array([[ -7,  -2,  42, -25,   0,   9, -22,  -2, -56, -79, -39, -15,  21],
       [ -5,   0,  45, -26,   3, -17, -22,  -2, -54, -78, -39, -15,  22],
       [ -6,  -1,  43, -26,   2, -10, -22,  -2, -55, -79, -39, -15,  22],
       [ -5,   0,  45, -26,   3,  -7, -22,  -2, -54, -78, -39, -15,  22],
       [ -4,   1,  45, -26,   3,  -6, -21,  -2, -53, -75, -39, -15,  22],
       [ -5,   0,  45, -26,   3,   5, -22,  -2, -54, -77, -39, -15,  22],
       [ -5,   0,  45, -26,   2,  17, -22,  -2, -54, -78, -39, -15,  22],
       [ -3,   2,  45, -26,   4,  19, -20,  -2, -52, -74, -38, -15,  22]])
The entry just left of 17 -> 2
The entry in the bottom-right corner -> 22
Find the first entry in reading order.
-7
Find the smallest entry in the last row.
-74
Find the third entry in reading order.
42
Find the third entry on the main diagonal.
43
The largest entry in the last row is 45
Find the fifth-last entry, reading row by row.
-52
The fifth entry in reading order: 0
Find the 3rd entry on the diagonal from the top-right corner.
-39
The entry in the top-right corner -> 21
Find the second entry from the end, reading row by row.
-15
Find the 4th entry in reading order.
-25
Find the smallest entry in the first row.
-79
The 2nd entry on the main diagonal: 0
The bottom-left entry: -3
The entry directly above 1 -> 0

Read these off the grid that follows. Counting starts at 0.
1) Report the bottom-right entry.
2) Report the entry directly above -8.
3) Report the entry directly above 26.
4) Report the top-right entry.
5) Report the entry in row 0 and column 2.
6) Report the entry in row 0 and column 0.
7) Report the bottom-left entry.
8) Report the entry just right of 2.
[[  7  29 -76   1  33  18   7   6  15]
 [-23 -15 -28  23 -12   4  10   3  -9]
 [ 25  -8   6   3  20  -3 -33  23  15]
 [-34  -2  14 -26   0  14  26 -12  -6]
 [ -5   9  -3   3  24 -13   2  21   0]]
1) 0
2) -15
3) -33
4) 15
5) -76
6) 7
7) -5
8) 21

Questions about the table below. Rows and columns are numbered from 0.
1) The entry at row 0, column 2?
2) The entry directly above the largest entry?
3) The entry directly below the smallest entry?
4) The entry directly above 73?
5) The entry directly above the smallest entry?
6) The bottom-left entry?
7) The entry in row 0 and column 1?
8) The entry in the bottom-right corner?
[[49, 57, 67, 59, 76, 84, 65, 60, 51],
 [71, 57, 59, 62, 3, 82, 70, 76, 63],
 [60, 54, 58, 73, 72, 54, 54, 59, 66],
 [56, 57, 54, 65, 29, 57, 53, 61, 65],
 [77, 59, 54, 65, 40, 45, 47, 29, 65],
 [58, 69, 50, 63, 65, 60, 64, 86, 53]]
1) 67
2) 29
3) 72
4) 62
5) 76
6) 58
7) 57
8) 53

Read these off the grid that follows. Counting starts at 0.
1) Find the top-left entry.
2) Find the entry in row 0 and column 2.
3) Find the entry just left of 546.
4) Find the entry at row 2, column 1.
5) Find the entry at row 1, column 0.
6) Find the entry directly above 546.
7) Find the entry just right of 492.
8) Find the entry in the bottom-right corner.
[[593 570 533 382 492 335 246 379 531 520 616 571 325 272]
 [ 43 111 254 558 375 649 776 541 233 210 114 225 738 834]
 [408 423 489 457 521 444 374 431 463 409 533 546 514 491]]
1) 593
2) 533
3) 533
4) 423
5) 43
6) 225
7) 335
8) 491

B = [[2, -29, 34, 9, -3, 14, -1], [20, 44, 2, 21, 2, 17, 25], [-2, -33, 32, 6, 6, 15, 10], [14, 4, 17, 8, 14, 9, -35]]
Report the entry just left of 4.
Answer: 14
The entry just left of the largest entry: 20
Report the largest entry.
Answer: 44

grid =
63.55,34.40,107.78,-25.84,9.73,-24.67,0.10,14.68,15.56,-76.49,28.80,-121.23,-48.22,13.87,-30.60
72.65,49.91,191.25,-3.55,-43.98,-20.52,41.59,35.55,20.78,-146.67,42.81,-200.63,-101.54,124.75,-21.74
87.85,45.66,115.73,-12.17,-14.15,-43.31,6.02,4.70,9.16,-76.80,25.54,-132.72,-74.99,26.54,-34.58
62.41,13.96,262.92,1.08,-30.11,-43.85,70.96,19.92,39.52,-140.91,68.55,-215.87,-102.60,192.04,-19.85
The entry just right of the largest entry: 1.08
The bottom entry of the column that holds the smallest entry?
A: -215.87
The 3rd entry from the end, reading row by row?
A: -102.60
The second entry on the main diagonal -> 49.91
The first entry of the largest entry's row -> 62.41
The last entry, reading row by row?
A: -19.85
The entry in the top-right corner -> -30.60
The first entry on the main diagonal: 63.55
The maximum is 262.92
The entry just right of 9.16?
A: -76.80
The entry just right of -43.85 -> 70.96
The top entry of the column that holds the smallest entry: -121.23
The second smallest entry?
A: -200.63
The entry directly below 49.91: 45.66
The largest entry in the first row?
A: 107.78
The fifth entry in reading order?
A: 9.73
The entry just right of -43.98?
A: -20.52
The third entry on the main diagonal -> 115.73
The entry directly above 115.73 is 191.25
The 3rd smallest entry?
A: -146.67
The 2nd entry in reading order -> 34.40
The smallest entry in the last column -> -34.58
The fifth-last entry, reading row by row?
A: 68.55
The entry directly below -48.22?
A: -101.54
The entry just left of 0.10 is -24.67
The entry directly above -12.17: -3.55
The 2nd-last entry, reading row by row?
A: 192.04
The entry directly above -34.58?
A: -21.74
